Here are a small network's activations along a few directions, averaged over the inputs that share one value of a field.
Related values have similar rows: they may be neighbours, one step apart, or belong to one group.
In the rows, zero is written as 500.
Random noise pushes rows far along 10 fixed directions. That doesn't count. These rows show it; they differ only by the noise:
[478 582 495 261 460 313 421 832 510 775 715 579 398 320 366 460 501 396
 505 370 613 795]
[440 557 401 463 483 522 522 469 555 525 435 366 468 573 485 442 628 451
 509 554 480 505]
[436 895 474 535 394 385 732 738 624 293 366 627 562 577 542 444 754 326
 615 299 568 711]
[528 409 524 704 646 398 566 560 549 660 487 352 464 457 532 527 503 478
 369 483 539 498]
[602 463 301 802 599 363 610 701 770 518 504 637 482 462 562 541 704 658
 441 531 552 650]
[434 318 173 551 254 504 599 411 752 688 591 452 353 516 430 574 618 597
 488 722 485 531]
[535 330 452 717 483 410 713 520 661 464 538 566 412 210 673 335 609 601
 423 765 366 504]
[511 726 466 458 322 509 513 446 546 350 292 580 476 608 428 556 560 523
 484 572 554 406]
[599 563 861 545 630 480 489 435 429 381 425 577 710 486 605 697 252 495
 279 309 495 456]
[472 417 475 451 358 438 742 504 504 634 458 575 349 308 529 515 542 539
 501 621 467 580]
[483 296 401 382 606 603 519 476 706 537 789 602 719 504 657 633 552 622
 465 378 331 836]
[555 529 494 506 515 502 690 476 451 578 257 612 465 580 491 775 534 631
 472 427 581 557]


Field LUFO:
roli: [550 328 439 491 501 315 538 570 368 897 425 476 171 301 371 528 462 630
 534 754 596 481]
boge: [449 267 360 623 481 489 648 446 589 676 657 421 393 455 494 588 577 612
 508 583 499 484]
nebu: [489 405 398 764 580 610 669 468 426 479 524 316 496 632 510 586 584 542
 424 508 586 291]
moz: [671 682 574 504 644 441 457 843 426 206 431 807 495 439 510 484 593 626
 516 398 576 541]
sudos: [495 499 416 684 360 632 399 394 549 327 712 436 498 743 329 605 439 547
 413 505 605 228]
zanu: [508 686 583 436 551 416 271 690 433 444 494 382 576 588 431 452 451 347
 546 329 575 491]
lufoz: [497 261 557 361 377 492 610 417 335 691 543 617 342 419 385 705 342 590
 519 491 464 496]
deda: [361 556 459 538 478 503 562 713 490 432 788 458 441 371 527 190 611 293
 579 432 507 566]
vuvun: [452 372 564 650 570 438 519 497 484 612 541 292 502 437 633 290 454 303
 524 520 453 488]
molo: [553 206 388 507 695 577 534 527 626 395 842 778 653 343 731 444 636 780
 570 611 307 722]
lura: [567 391 585 293 856 527 366 612 501 604 657 671 753 465 676 501 470 557
 548 298 442 880]
mivu: [540 394 302 511 505 646 590 470 573 455 417 727 586 644 576 751 579 690
 596 351 482 689]
pasun: [569 690 566 378 245 450 468 445 535 376 297 730 578 562 404 753 336 570
 517 466 604 455]
kune: [463 596 636 478 596 409 620 628 408 390 481 534 418 311 558 282 586 424
 580 455 441 563]
zopit: [455 767 569 300 420 490 523 389 384 539 214 589 486 564 419 557 502 423
 651 419 574 605]
buna: [475 666 544 373 509 321 460 690 416 648 412 449 365 292 407 317 541 369
 548 517 578 583]
mag: [528 394 454 576 757 512 621 687 246 667 436 305 335 389 521 289 664 506
 571 659 520 404]
felib: [632 518 393 344 459 591 338 752 395 340 711 742 461 439 413 400 604 668
 586 616 554 482]
fako: [531 751 662 425 379 482 514 551 289 265 327 626 400 359 426 403 451 443
 510 532 506 274]
tose: [498 465 536 367 531 478 243 501 453 680 528 499 487 501 424 478 333 434
 510 379 560 578]
kufuv: [565 358 635 525 693 486 309 557 463 489 734 548 591 436 518 478 342 567
 441 357 502 541]
mumek: [575 393 593 687 308 455 517 382 630 366 523 736 513 411 530 632 330 654
 444 663 405 337]
riz: [544 565 559 746 563 626 564 367 456 234 350 432 626 604 566 544 474 475
 433 468 492 326]
bilu: [590 682 709 384 817 597 285 418 208 332 339 427 613 571 574 279 465 460
 455 463 488 314]
kivol: [450 304 405 517 615 587 366 553 436 582 742 335 459 583 460 416 533 555
 545 573 507 444]
The values of LUFO form a network in which each value has 4 neighbours.
- Fewest steps between bilu and molo? => 2
A value of LUFO combines one of 5 hidden first parts with one of 5 second parts; all combinations occur once.
- Changing only the second part turns mumek into roli. felib has the same second part as mumek; what does that change turn felib into? => mag
- Changing only the second part turns zopit into sudos. boge has the same second part as zopit; what does that change turn boge into? => kune
- Changing only the second part turns vuvun into lura. zanu has the same second part as vuvun; what does that change turn zanu into? => pasun
- Changing only the second part turns bilu into deda. nebu has the same second part as bilu; what does that change turn nebu into? => riz
